A small network was shown many inputs. Here are its activations along a few directions, one row for each input.
Each table varies a few parts of the input and shows all the possible inputs, shuffled.
A made-up example of a description, with smaller parts first: one of 6 places along a line, together with either a single point or one of 11 places around a ring or (one of 3 separate values, together with one of 5 places around a ring).
Shared parts are said once, and a part with two or three values counts as separate values.
In the rows, 128 means zero.

A family of inputs:
x1: [ 91 119  62 115 139 156 172 120 159 113  90 146 178  98 130  93 104]
x2: [ 85 131 115 157 146 141 170 130 141 104 145 134 168  60 122 102  98]
x3: [116 119 144 153 189  96 118 124  71 131  80 118 113 144 117  92 120]
x4: [189 174 130 130 163 126  91 123 112 107  49 108 108 129 120  98 129]
x5: [165  77 125 141 122 120  52  78 158 162 179 167 181 135 172 159 155]
x6: [ 84 118  83 116 147 144 182 116 166 120 111 157 159 104 148  73 104]
x7: [ 90 135 106 138 125 143 153 140 149  85 118 132 186  52 108 114 119]
x8: [118 124 151 163 137  84 145 143 132  95 131 137 133  68 121 116  82]
x9: [128  97 137 162 154 113 125 165 116  85  95 125 142  98  91 109 142]
x10: [ 77 117 160 116 155 145  67  97 211 207 174 143 192 189 146 167 131]
x11: [168 178 132 147 174 105  93 112 105 123  73 122  84 137 136  77 123]
x12: [119 103 158 157 168  93 134 170 117  90 112 144 127 106 113  94 137]
x13: [159 140 124  73  41 137 169 141 101 183 185  89  62 176 143 176 157]
x14: [132 114 124 158 180 118 114 118  73 126  62 103 127 133  94 112 123]
x15: [151 149 125  48  54 142 130 155 110 139 194  98  46 185 140 180 126]
x16: [116 105 160 191  99 186  87  78 153 170 144 151 181 206 178 165 183]
x17: [152 162 122  51  76 138 144 129 122 128 193 115  39 177 127 202 155]
x18: [127 117 147 149 121  97 136 147 145  84 102 128 147  56 103 132 100]
x19: [165 152 126  67  40 149 152 145  91 180 195 115  59 180 122 173 143]
Question: Describe the family of inputs behind these rows.
Answer: either one of 3 separate values or one of 4 places along a line or (one of 2 separate values, together with one of 6 places along a line)
Question: Which other rows does x18 become when the choice among 2 separate values takes its other values? List them by row number.
Answer: x8

A family of inputs:
x20: [ 94  85 142 203 213 110 101 123 150 124  95 157 205  97 125  82 113]
x21: [118 168  78  58  99 171 165  97 143 185 150 117 100 186 153 131 124]
x22: [124 105 171 142 127 148  81 109 107 192 156 135 123 230 139 168 165]
x23: [166  93 191 134  75 123  71 121 147 149 169 132 140 145 154 189 165]
x24: [182 147 163 117 103 115 107 161  73 131 129  89  50 168 105 170 165]
x25: [127 123 133 170 199  85 151 155  88  80  68 121 121  71  92  65 104]
x26: [ 66 106 121 162 121 147 229 199  99  61  95 126 150  63  66 115 141]
x27: [ 85  61 141 218 220 103 106 113 134 118  70 152 215 103 131  64 123]
x28: [122 100 134 182 207  78 153 144  72  71  44 119 132  77  95  48 112]
x29: [139 161  97 154 170 134 128 107 152  99  67 154 159  85 138  63  96]
x30: [ 93 106 143 165 183 103  85 110 180 122 125 151 181  91 125 125  93]
x31: [121 113 144 157 183  98  57  97 173 135 129 138 180 102 110 136 112]
x32: [136 168  92 140 167 134 105  97 156 102  84 146 152  80 135  94  93]
x33: [113 145 102  49  95 113 173 168 122 126 189 101  63 122  94 146 100]
x34: [ 81 113 131  91 118 142 137 110 155 206 195 133 137 192 139 158 130]
x35: [155 164  93 125 169 130  84  90 152 114  83 134 148  92 120 108 107]
x36: [ 83 112 158 191 191  97  97 121 166 128 109 151 194  93 137  93 101]
x37: [ 80 104 124  71 102 133 130 120 188 169 213 133 153 149 133 165 103]
x38: [148  81 168 127  63 123  96 126 155 140 201 149 160 118 170 185 151]
x39: [161 145 144 122 118 119 135 155  54 154 126  91  45 211 101 153 148]
x40: [146 155  95  89  61 157 156 105 168 120 177 143 118 105 175 139 119]
x41: [139 144 128  96  71 107 173 166 118  99 196 123  66  85 120 149 116]
x42: [127 145 120  94 119 119 172 160  68 155 147 102  43 209 108 141 143]
x43: [193 135 168 112  68  99 115 165  89 115 143  98  56 118 108 170 150]
x44: [110  98 148 119  76 123 131 121 185 142 220 154 157 115 164 169 122]
x45: [189 164 131 109  96 171  79 104 114 142 106 111 100 189 160 160 172]
x46: [173 123 148 104  55 104 141 172  93 103 178 115  72  88 124 161 140]
x47: [205 148 138 105  59 152  94 108 131 127 120 119 111 140 165 161 155]
x48: [114 158  70  40  85 165 156 104 170 150 169 120 114 140 145 135 103]
x49: [128 142 134 134 175  82 131 145 110  77 100 121  97  62  86 102  87]
x50: [163 162 111 111 107 176 109 101  95 169 106 115  93 226 151 143 158]
x51: [ 88 105 144 114 127 145 122 113 127 196 172 144 123 231 146 157 156]
x52: [ 72 122  81 160 109 203 212 149 147  79  71 141 210  80 119 108 144]
x53: [150 150 132 127 172  75 106 133 104  87 103 105  96  75  72 116 102]
x54: [120 150 149 156 182  74 142 152  99  81  83 120 111  63 101  73  91]
x55: [131 117  87 180 199 131 128  99 121  95  24 144 186  92 142  37 118]
x56: [119 153 111  69 110 118 184 161  95 162 169  94  51 170 100 143 121]
x57: [127 141  91 172 185 137 124 104 135 106  48 140 176  91 135  45 112]
x58: [184 136 117  98  46 156 124 112 138 118 154 135 127 111 184 153 143]
x59: [150 106 189 142 113 141  54 116 128 168 156 127 130 194 150 186 181]
x60: [ 30  63 128 186 127 164 184 160 159 103 111 153 245  90 101 137 147]
x61: [125 160  87  82 108 173 149 102 115 176 126 127  89 227 160 130 151]
Question: Changing only one part turns x61 into x51. The same change can be made to x48. Which row results?
Answer: x37
Question: Describe the family of inputs behind these rows.
Answer: one of 3 separate values, together with either a single point or one of 5 places along a line or one of 8 places around a ring
Question: Which other rows does x39 become when the place on the ring of 8 takes its other values? List them by row number.
Answer: x24, x33, x41, x42, x43, x46, x56
Question: Which other rows does x54 become when the place on the line of 5 takes its other values? List them by row number.
Answer: x25, x28, x49, x53
Question: Start at x27 and move only the place on the line of 5, one step at a time. The first step leads to x20. Which rows follow, in order?
Answer: x36, x30, x31

A family of inputs:
x62: [133 154  77 131 177 126 156 124  99  94  49 114 122  94  91  73  99]
x63: [132 146 133 160 204 111 119 120  85  97  46 122 106 127 113  77 136]
x64: [114 141 118  66  73 156 164 146 114 169 196 109  80 185 119 176 155]
x65: [146 143 132  66  69 144 129 121 117 151 170 115  68 187 137 182 139]
x66: [123 134 122  60  69 149 154 129 115 166 191 115  74 191 128 182 148]
x67: [100 102 141 140 161 142  81  84 177 176 123 143 200 161 176 107 129]
x68: [ 82  98 115 182 169 144 103 104 199 150 121 165 236 117 152 103 104]
x69: [190 164 132 103  85 140  82 122 130 151 164 119  89 155 151 162 147]
x70: [127 113 124 136 121  98 165 172 130  76 125 126 143  27 105  94 102]
x71: [103 151  86 131 147 123 189 142 128  65  97 137 125  54 113  78  85]
x72: [140 101 152 158 146  77 124 169 106  94 133 118 115  84  97 126 120]
x73: [171 148 154  97  74 125 110 109 125 148 160 117  82 155 144 183 150]
x74: [138 132 166 180 180  95 110 149  75 111  75 118 107 125  86 108 128]
x75: [ 92  64 139 182 117 162 106 101 193 143 142 173 244 128 180 142 149]
Question: Describe the family of inputs behind these rows.
Answer: either one of 3 separate values or one of 5 places along a line or one of 6 places around a ring
Question: Start at x64 and move only the place on the line of 5, one step at a time. The first step leads to x66. Which rows follow, in order?
Answer: x65, x73, x69

A family of inputs:
x76: [151 167  97  71  71 176 177 116 128 135 161 144  81 116 161 178 159]
x77: [160 102 172 171 176 110  63 103  91 127  99 139 131 143 157  80 140]
x78: [152 137 145 124 125  83 103 134 125 101 177 139  95  80  92 178 114]
x79: [118 151  64 111 169  91 153 147 123 132  97 112  88 119 123  87  90]
x80: [149 109 189 150 142  66 120 180  56  75 125 116  66  96  84 133 136]
x81: [111 116 136 203 192 138 148 156 103  85  51 119 170  72  77  59 126]
x82: [102 162  70  85 135 106 178  95 161 135  88 128 118 112 117 118  79]
x83: [142 121 159 138 155 133 108 114  63 163  85  73 103 216 105 124 158]
x84: [105 150  99 140 172 106 170 143  90 105  88 119  68 125 116  69  93]
x85: [140 139 111 116 147 168  91  89 156 169 113 121 105 218 136 176 135]
x86: [121  78 163 121  71  87 147 174 139 131 218 129 122  94 103 186 115]
x87: [147 136 136 121 154 158  86  99  80 189  94  93 115 194 132 152 154]
x88: [ 97 127 144 141  86 159 146 126 158 204 174 175 137 215 140 184 170]
x89: [ 67 130 106  98 103 143 209 150 153 141 174 147 145 127 132 106  84]
x90: [ 69 149  80  86 126 107 193 129 144 122 142 112 156 123 151 111 108]
x91: [106 144 141 102 124 184  95 112 142 181 167 144 133 212 150 160 171]
x92: [160  97 139 127 139 119  49  74 171 131 101 135 177 141 167 129 130]
x93: [108 131 104 163 164 146 117 121 179  91  95 145 188  87 101  87  88]
x94: [182 163 118 122  99 129 154 152  68 103  94 114  28 146 128 113 136]
x95: [143 151 113  95  36 180 189 144 121 136 184 143  96 124 145 166 133]
x96: [165 137 174 149 151  77 112 163  97 121 151 107  82  76  93 152 107]
x97: [ 69  58 115 155 119 150 159 149 187  95 128 132 216  95 120 110 113]
x98: [183 176  83  60  88 163 149  99 123 113 129 148  73 121 128 157 155]
x99: [189 171 113  93 100 161 137 124  86 130 110 102  54 118 125 122 137]
x100: [116 127 172 133  84  67 126 168 143  99 186  98 134  94 116 177 115]
x101: [125 108 163 138 131 139  56  92 175 149 167 155 181 141 182 115 149]
x102: [171 100 157 147 160 117  52  87 108 160  90 123 161 118 164 106 133]
x103: [ 64 121 109 169 147 131 145 140 167  79 122 128 232  87 132  98 128]
x104: [110  79 162 149  94 119  95  99 167 155 163 180 205 139 173 141 174]
x105: [117 103 107 164 181 127 111 163 138  84  62 119 177  88  91  64 108]
Question: Changing only one part turns x96 into x100. The same change can be made to x99. Which row results?
Answer: x76
Question: Describe the family of inputs behind these rows.
Answer: one of 5 places along a line, together with either a single point or one of 5 places around a ring
Question: Start at x85 and move only the place on the ring of 5, one step at a time. The first step leads to x98. Which rows follow, in order?
Answer: x82, x93, x92
Question: Which other rows does x79 become when the place on the ring of 5 takes its other values? List them by row number.
Answer: x87, x99, x102, x105

A family of inputs:
x106: [134  98 147  88  87  77 153 200  93 110 208  89  68  90  49 195 128]
x107: [ 77 141 151 121  82 193  97 103 205 178 191 154 188 169 144 209 154]
x108: [150 116 149 224 187 123  96 138  91  99  27 119 160 128  94 117 162]
x109: [131  55 152 143  89 139  86  93 153 145 202 174 168 162 196 174 157]
x110: [ 94 118 159 175 215  75 124 116 126 107  94 134 155  67 115  72 114]
x111: [ 91 134 143  83  81 145 214 175  68 137 136  91  55 202 119 142 146]
x112: [203 193 137  71 122 110  54  98 115 139 132  99  29 183 140 164 116]
x113: [111  83 138  90 121 133 104  98 189 220 156 149 160 207 165 137 149]
x114: [ 93 132  84 145 153 122 175 105 159  97  90 150 174  62 118  85  62]
x115: [109 128  48  98 146 170 155 113 160  74  69 124 187  59 124  80 113]
x116: [135  95 160 174 189 102  79 130  94 111  68 129 169  95 111  73 108]
x117: [ 84 147 116 197 186 109 158 166 147  89 118 156 149  78 121  71  91]
x118: [220 172 144 100  22 124 136 144 122 103 156 109  79  73 166 147 140]
x119: [160 181  64  81 111 169 160 112  72 182 145 115  51 217 128 124 151]
Question: Describe the family of inputs behind these rows.
Answer: either one of 3 separate values or one of 5 places around a ring or one of 6 places along a line

A family of inputs:
x120: [167 162 129  80 148 108 121 139  58 146  99  76  42 172  96 112 136]
x121: [114 177 104  68  36 173 184 162 162 129 202 123  88 140 146 175 137]
x122: [131  71 166 170 156  56 117 142 129  79 127 134 156  28  84 136 114]
x123: [168 108 180  92  75  85 104 181 101 116 199  99  69 109 107 180 137]
x124: [142 124 137 185 212 124  59  98 121 116  37 132 168 134 125  89 131]
x125: [114 162  90 167 148 128 199 155 112  62  88 148 124  54 125  56  99]
x126: [163 164  83  98  88 130 196 141  80 114 143 118  45 137 128 123 133]
x127: [149 120 150 114  99 146  70  88 155 200 172 141 134 216 192 157 140]
x128: [ 51  92 134 153 127 162 147  95 193 134 130 163 230 105 140 144 131]
x129: [136 119 115 177 214  86 143 137  72 104  30 108 126 104  77  63 112]
x130: [106 101 140 176 182 123  78  70 176 159 109 163 208 129 151 113 116]
x131: [ 77 125  67 111 129 146 182 155 170 104 156 141 172  62 109 100  97]
x132: [100 117 149 102  42 176 147 102 166 175 184 140 146 190 163 209 158]
x133: [173 151 148 100 134 149  47 128  97 156 118 105  85 213 149 133 151]
Question: Describe the family of inputs behind these rows.
Answer: one of 2 separate values, together with either a single point or one of 6 places around a ring
Question: Changing only the choice among 2 separate values turns x133 into x124. The same change can be made to x132. Which row results?
Answer: x128
Question: Which other rows does x127 become when the choice among 2 separate values takes its other values? List them by row number.
Answer: x130

A family of inputs:
x134: [ 96 141 112 133 166  92 170 151 113 137 131 125  82 151 104  92  94]
x135: [191 120 144 115 114 121  90 114  76 135 121 128  68 176 156 132 172]
x136: [132 142  94 100  70 176 156  97 132 158 140 128 127 143 151 135 142]
x137: [141 113 153 144 166 117 116 139  77 129  67 101 130 152  97 113 154]
x138: [136 122 153 187 176 104 139 147  77 133  84 128 109 167 117 103 145]
x139: [ 83  82 152 148 157 136  96  97 152 152 135 151 180 156 123 132 130]
x140: [168 108 145 102  59 111 154 154 122 132 201 104 106 110 145 154 136]
x141: [134 100 141 102 107 119  67  93 150 168 180 155 144 173 190 161 153]
x142: [106 106 135 141 151 142  74 106 166 150 151 154 179 150 118 163 136]
x143: [124 132 156 117  78 131 134 172 138  94 162 111 112  89 121 165 130]
x144: [161 140 132 155 155 134  94 134  88 117  88 112 111 149  93 138 158]
x145: [107 138 110 104 158 111 145 127 109 125 121 108  93 141  85 110  97]
x146: [190 151 157 134 110 131  96 133  88 136 100 125  87 170 132 139 145]
x147: [162 158 160 144 128 139  82 145 101 118  89 106  93 153 129 135 154]
x148: [103  94 147 132 111 110 163 155 117  96 145 123 136  92  87 139 132]
x149: [ 83 109  91 110 126 168 169 125 133 141  97 119 162 136 123 118 135]
x150: [122 125 142 123  98 119 152 157 135  93 151 115 138  80  87 170 136]
x151: [135 112 137 158 146  98 146 152 146  66 117 151 166   8 115  83 111]
x152: [156 128  87  93  69 164 160 115 146 163 161 114 123 163 173 123 143]
x153: [149 130 151 107  53 118 148 158 121 113 168 132 112 110 128 171 123]
x154: [161 131 129 188 185  93  97 112  97  78  33 121 156  79 140  84 114]
x155: [102 146  84 113 104 173 157 116 154 126 108 130 158 138 118 139 141]
x156: [116  96 139 182 181 118  81  71 183 102 105 156 208  80 147  92  94]
x157: [ 69 115  88 155 131 157 193 131 129 141 111 149 139 152 144 103 124]
x158: [129 120 149 123 109 129  71  90 153 184 173 145 159 150 163 161 141]
x159: [117 134  84 143 165 158 149 112 152  92  69 160 189  59 158  65 104]
x160: [135 187 121  82 134 118 140 129 137 131 135 104  70 129 108 152 113]
x161: [132 157  91 139 178  85 126 121 139  94  77 135 127  44 110  56  80]
x162: [107 128 160 128 129 144  60 120 181 146 153 144 160 154 157 162 139]
x163: [155 165 122  78 118 121 136 120 113 156 157 109  65 138 124 140  97]
x164: [ 88 102 162 153 126 105 190 168 100 103 174 136 136  90 116 113 139]
x165: [128 161  88  96 151 120 126 135 119 124 134 113  91 130  80 138 109]
x166: [ 72  82 150 176 168 123 116 118 152 165 142 163 165 160 148 130 124]
x167: [179 150 116  70 118 110 143 135 127 159 178  98  65 159 143 129  98]
x168: [112 154 101 105  89 185 142 130 157 122 121 125 134 148 151 137 137]
Question: Changing only one part turns x168 into x143. The same change can be made to x159. Which row results?
Answer: x151
Question: Describe the family of inputs behind these rows.
Answer: one of 5 separate values, together with either a single point or one of 6 places along a line
Question: Which other rows does x141 become when the place on the line of 6 takes its other values? List them by row number.
Answer: x139, x142, x158, x162, x166
Question: Which other rows agree with x161 in the choice among 5 separate values? List them by row number.
Answer: x134, x145, x160, x163, x165, x167
